Each row has a name. After each piece below comes the name of the row it's from, unless a question asks for something else. Each question is about the rows just above it.

[148 169  43 131  43 112 114 118  42 166 199 160 206 206 169 160 208  43
 204  51 163 202  40  72 208 194  44 176  43 160 164 169 109 156 204 168
 161 204 158 135 131 193 203  53 199 169 173 169 142 120  47 169 118]  rida
[135 136 114 131 126 136 114 132 128 136 118 131 128 131 137 131 137 138
 131 111 131 112 139  87 131 129 137 136 133 138 131 138 132 112 132 131
 111 113 124 131 112 114 138 131 113 128 114 120 135 118 131 112 131]  kenu
[135 123 135 122 130 129 125 120 128 126 139 122 120 169 131 139 132 126
 139 124 134  43 119 118 134 123 137 123 125 130 125 121 137 139 129 126
 129 129 126 127 134 126 121 129 128 121 124 123 118 130 128 123 118]  Kula
[176 193  53 160 118 205  51 160 158 202  72 166 148 169 199 169 199 206
 161  44 169  42 208 204 169 156 203 194 173 206 163 204 160  43 164 169
  43  43 109 168  43  47 208 169  40 142 114 120 135 118 131 112 131]  feni
[ 40  42  43  43  43  43  44  47  51  53  72 109 112 114 118 118 120 131
 131 135 142 148 156 158 160 160 160 161 163 164 166 168 169 169 169 169
 169 169 173 176 193 194 199 199 202 203 204 204 204 206 206 208 208] is which row reordered?
rida
Which row holds these entries in another order? [131 112 131 118 135 120 114 142  40 169 208  47  43 168 109  43  43 169
 164  43 160 204 163 206 173 194 203 156 169 204 208  42 169  44 161 206
 199 169 199 169 148 166  72 202 158 160  51 205 118 160  53 193 176]
feni
Put [161 131 204 109 205 163 206 169 169  51 169 208 204  43 148  43 199 199
 120 131 118  53 164 203 160  42 156 193 160  47 206 176 169 169  44 118
 202 166  43 168 135  43 114 169 158 208  72 142 194 112 160  40 173] back in order: which row is it?
feni
[131 176 193  53 160 118 205  51 160 158 202  72 166 148 169 199 169 199
 206 161  44 169  42 208 204 169 156 203 194 173 206 163 204 160  43 164
 169  43  43 109 168  43  47 208 169  40 142 114 120 135 118 131 112] is which row reordered?
feni
Put [ 43 204  51 163 202  40  72 208 194  44 176  43 160 164 169 109 156 204
 168 161 204 158 135 131 193 203  53 199 169 173 169 142 120  47 169 118
 148 169  43 131  43 112 114 118  42 166 199 160 206 206 169 160 208] back in order: which row is it?
rida

[148 168 121 117] = nirod
[ 62 143  59 184] = riduv
[143 184  62  60] = bunu
[168 116 121 148] = memag
[ 90 165  95 123] = Fafu
[200  71 107 167] = bot
Which row holds these entries in another order? [ 71 107 167 200]
bot
Which row holds these entries in another order? [148 121 116 168]
memag
Put [148 168 116 121] back in order: which row is it?
memag
Put [184  60 143  62] back in order: which row is it?
bunu

[ 51 168 115 118 158  79]  Nosu
[115 117  51  79 158 169]  Puno
[ 79 117 168 158 115  51]  Beval
[115  79 169  51 158 118]  pok
Which row holds these entries in another order? [ 51  79 115 117 158 169]
Puno
Put [ 51  79 115 118 158 168] back in order: which row is it?
Nosu
[118 158  51 169  79 115] is which row reordered?
pok
[117  51 158 168  79 115] is which row reordered?
Beval

[137 151 145 120 207 122 107 161 112  87  91 114 103  66 189 210  61 155
 149 153 166 101 208 138 152  93] -> beg
[101  87 107  91  93 103 122 153 120 149 152 161 152 207 114 137 208  66
 138 210 155  61 145 166 112 189] -> Kom
[149 153 210 138 208 120 155  66  93 101 103 122  61 153 145  87 152 137
 161  91 189 114 112 107 166 207] -> fosa
[137 155 138  87 103 189  93  91 122 152 149 161 208 114 120 112 101  66
  61 153 107 166 145 152 210 206] -> beka
Put [189 112 166 145  61 155 210 138  66 208 137 114 207 152 161 152 149 120
 153 122 103  93  91 107  87 101] back in order: which row is it?
Kom
[155  61 145 166 112 189 101  87 107  91  93 103 122 153 120 149 152 161
 152 207 114 137 208  66 138 210] is which row reordered?
Kom
[ 61  66  87  91  93 101 103 107 112 114 120 122 137 138 145 149 152 152
 153 155 161 166 189 207 208 210] is which row reordered?
Kom
Put [ 93 152 138 208 101 166 153 149 155  61 210 189  66 103 114  91  87 112
 161 107 122 207 120 145 151 137] back in order: which row is it?
beg

[ 71  66 110 126 154 144 118  68 103 113] -> vegam
[108  87  95 137 117 158 115 162 150 165] -> Vetig
[151 161 162 168 172 149 164 130  83  84] -> Riku
[121 148 170 163  91 130 156 151 139  91] -> kip
[121 137 121  70 109  85 151  83 120 114] -> zozof
[151 170 163 148 156 130 139 120  91  91] -> kef
[ 71 144 110 117 112  66 154 103  68 126] -> tozet
[126 144 113  68 103  66 154  71 117 110] -> Las
[154 112  71 117  65 110  68 103 126 144] -> guse
[148 139 131 170 156  91 151 120 163  91] -> fibin
[155 148 151  91 139 130 121 163  91 170] -> mov
[ 91  91 121 130 139 148 151 155 163 170] is which row reordered?
mov
Put [ 91  91 120 139 130 156 148 163 170 151] back in order: which row is it?
kef
Which row holds these entries in another order? [ 66  68  71 103 110 113 117 126 144 154]
Las
Which row holds these entries in another order? [163  91 170 155 148 151  91 139 130 121]
mov
Which row holds these entries in another order? [110 117  71 154  66 103  68 113 144 126]
Las
Which row holds these entries in another order? [ 91 139 151 156 130  91 163 170 148 121]
kip
Put [ 68 117  71 103 126 144  66 112 110 154] back in order: which row is it?
tozet

[159  98 122 155 136 148 100 152  83 128 146 144  91 121 181 115  79 124
 110 113 120 119 143 113 154 146 143 108 115 136 156] = Miza
[104 148 130  91 130 113 158 113 167 138 105 115 164 137  66  97 128 128
 154 148 133 105 115 148  90 104 128 152 141 107  99] = gozud
[ 67 131 190 110 132 106 165  92 142 132 125 107 106 150 130 112 176 146
 139 123 116 136  87 128  93 113 133 151 138 109 112] = Lekiv
[104 148 130  91 130 113 158 113 167 138 105 115 164 137  66 140 174 128
 154 148 133 145 115 148  90 104 128 152 141 107  99] = Lero
[162 121 181 154 145 136 130 120 107 123 114 147 103 136 187 106  90 120
 126 135 100 147 121 128 139 150  92 137 164 125 152] = Mava
[161 129  96 113 114 151 125 152 105 125 116  86 135 105  88 172 110 126
 141 141 177 107 155 134 132 100 117 132  97 148 133] = vemi
[ 91 104 154 158 141  99 115 152 105 113 138 145 130 140 148 137 174 128
 148 148 133 164 115 107 128  89  66 167 113 130 104] = funal
[ 93 129 171 145 139 100 122  98 159 133 131 169 125 166 166  85 142 131
 112 116  87 149 115 119 123 152 134 130 159 103 128] = tezes
[150 106 124 161 120 145 107 151  96 117 146 141  85 119 179 115  85 125
 107 106 131 111 140 119 154 142 132 107 121 148 152] = netin
[165 116 174 150 147 145 130 115 109 124 122 145 107 145 179 103  89 126
 131 131 112 144 110 128 140 147 112 137 169 118 157] = bib
[189 125  77 144 126 148  91 166 123 135 126 137 145 109 120 145  90 108
 118 125 140 128 163 123 161 137 121 102 140 144 150] = zep
[130 113 147 125 120 160 132 151  72 114 143  87  78 120 153 145 109 138
 132 112 162  99 117 127 136 117 129 131  65 148 133] = Nofik
Put [174 107 148 105 130 140 152 113 148 148 128 130 133  99  90 164 104 104
 154 115 141 167  66 138 145 158 113  91 137 115 128] back in order: which row is it?
Lero
[174 113 104 141 152 148 137 115 138 107 148 154 164 128 130  91 133 130
  90 167 140 145 128 158 115 113  66  99 104 148 105] is which row reordered?
Lero

[ 86 126  53 126]  gemet
[128 128 132 130]  Ran
[130 129 132 128]  luziz
[ 86 126 127  53]  rako
Which row holds these entries in another order? [ 53  86 126 126]
gemet
[128 129 130 132] is which row reordered?
luziz
[126  86 126  53] is which row reordered?
gemet
Put [130 132 128 128] back in order: which row is it?
Ran
Which row holds these entries in another order? [ 53 127 126  86]
rako
Which row holds these entries in another order? [126  53 126  86]
gemet
Which row holds these entries in another order? [132 128 130 129]
luziz

[110 156 132 110 124 101  99 105  96 163 151 132 152 102]  Saso
[156 155 132 115 134 108 120 110 114  66 139 123  68 178]  Veza
[110 168 127 101 136 102  96 100  96 145 161 137 151  99]  bazig
[120 114 123  68 139 115 132 178 156  66 134 108 110 154]  tid
[146 100 128 149 123 187 168 174 190 109  95 135 116 152]  Dos
Which row holds these entries in another order? [ 66  68 108 110 114 115 120 123 132 134 139 154 156 178]
tid
[ 96 145 161 137 151  99 110 168 127 101 136 102  96 100] is which row reordered?
bazig
Put [190 109  95 135 116 152 146 100 128 149 123 187 168 174] back in order: which row is it?
Dos
Which row holds these entries in another order? [ 96  99 101 102 105 110 110 124 132 132 151 152 156 163]
Saso
[178  68 123 139  66 114 110 120 108 134 115 132 155 156] is which row reordered?
Veza
[128 149 123 187 168 174 190 109  95 135 116 152 146 100] is which row reordered?
Dos

[136 137 150 134 129 148 180 134 133 137 157 144 137] : bik
[137 144 140 139 132 146 189 131 135 127 131 138 135] : geson
[138 140 135 131 139 131 132 144 135 137 127 189 145] : zoror
[138 133 189 133 133 133 132 127 136 138 188 136 140] : ges
[145 142 142 138 130 148 175 142 136 130 136 143 145] : sided
[137 134 131 152 160 129 138 180 164 132 134 132 142] : rek
[137 148 137 134 136 133 150 144 137 157 180 133 129] : Petab
[139 124 205 124 133 123 135 127 127 142 138 126 186] : dubor
[180 132 132 134 129 165 152 131 137 138 160 142 134] : dofa
[137 162 141 159 130 144 179 150 134 129 129 142 144] : dugek
Which row holds these entries in another order? [157 180 133 129 137 148 137 134 136 133 150 144 137]
Petab
Put [129 131 132 132 134 134 137 138 142 152 160 165 180] back in order: which row is it?
dofa
[134 142 160 138 137 131 152 165 129 134 132 132 180] is which row reordered?
dofa
Put [135 131 139 131 132 144 135 137 127 189 145 138 140] back in order: which row is it?
zoror
Put [137 132 135 135 140 138 131 139 144 189 131 127 146] back in order: which row is it?
geson
[129 133 134 134 136 137 137 137 144 148 150 157 180] is which row reordered?
bik

[ 85 130 123 168  97 167 170] -> Daf
[173 150 109 136 177 168 150] -> nite
[134 185 189 162 141 189 102] -> maza
[152 186 153 171 102 174 134] -> tizop
[148 175 155 176 118 180 124] -> Dupu
[150 177 150 168 136 173 109] -> tefa
[109 150 177 174 168 150 136] -> gev
[140 186 154 170 105 172 130] -> pebot
[141 189 162 189 102 185 135] -> bufe
[113  89 112 101 140 109 129] -> Gopur
[105 137 120 161 111 156 148] -> nen
[115 155 129 164 109 159 143] -> Zupi
[129 143 109 159 164 115 155] is which row reordered?
Zupi
[ 85  97 123 130 167 168 170] is which row reordered?
Daf
Which row holds these entries in another order? [134 152 186 153 171 102 174]
tizop
Put [136 150 168 174 177 150 109] back in order: which row is it?
gev
Put [135 185 102 189 162 189 141] back in order: which row is it?
bufe
[109 136 150 150 168 174 177] is which row reordered?
gev
Put [141 162 102 189 134 189 185] back in order: which row is it?
maza

[ 92 120  93 169  88  90 162 126  89 185 160] -> Pap
[193 171  94  75  94 120 204 186 164  84  75] -> Fakot
[163 169  89 185 161  92  90  93 121 126  88] -> maneb
[160 185  89 126 163  90  92  88 169 120  93] -> rukiv
[ 88  89  90  92  93 120 126 160 163 169 185] is which row reordered?
rukiv
Put [ 92 126  90 120 185  89 169  88 162 160  93] back in order: which row is it?
Pap
Put [ 88  89  90  92  93 120 126 160 162 169 185] back in order: which row is it?
Pap
Which row holds these entries in another order? [ 90 160 163  93  92 169 120 185 126  88  89]
rukiv

[ 94 117 140  44]  Tedeb
[ 95  44 141 119]  Zovu
[118  44 141  95]  napi
[ 44  94 117 140] is which row reordered?
Tedeb
Put [ 95 141  44 118] back in order: which row is it?
napi
Put [ 44 140 117  94] back in order: which row is it?
Tedeb
Which row holds these entries in another order? [ 95 118  44 141]
napi
[141  95 118  44] is which row reordered?
napi
Put [ 44  95 119 141] back in order: which row is it?
Zovu
Which row holds these entries in another order? [119 141  44  95]
Zovu

[153 153 159 163 159 104 100 171 106] = galu
[ 99 102  91  91  94 167 177  86 166] = pofi
[135 135 144 140 138 121 124 147 127] = fedug
[106 107  99  99 101 160 168  96 160] = met
[144 145 144 151 148 117 113 155 116] = komi
[129 134 135 136 135 126 129 139 129] = rete
[121 134 140 144 127 138 124 147 135] = pas
[160 106 107  96  99  99 160 101 169] = sabiz
[122 114 114 112 110 149 154 114 150] = rubok
[151 151 163 162 158 103 101 172 109] = Basor
[123 117 121 117 116 142 148 121 146] = rafi
Which row holds these entries in another order? [101 103 109 151 151 158 162 163 172]
Basor
[ 86  91  91  94  99 102 166 167 177] is which row reordered?
pofi
[127 147 124 121 138 140 144 135 135] is which row reordered?
fedug
Put [ 96  99  99 101 106 107 160 160 168] back in order: which row is it?
met

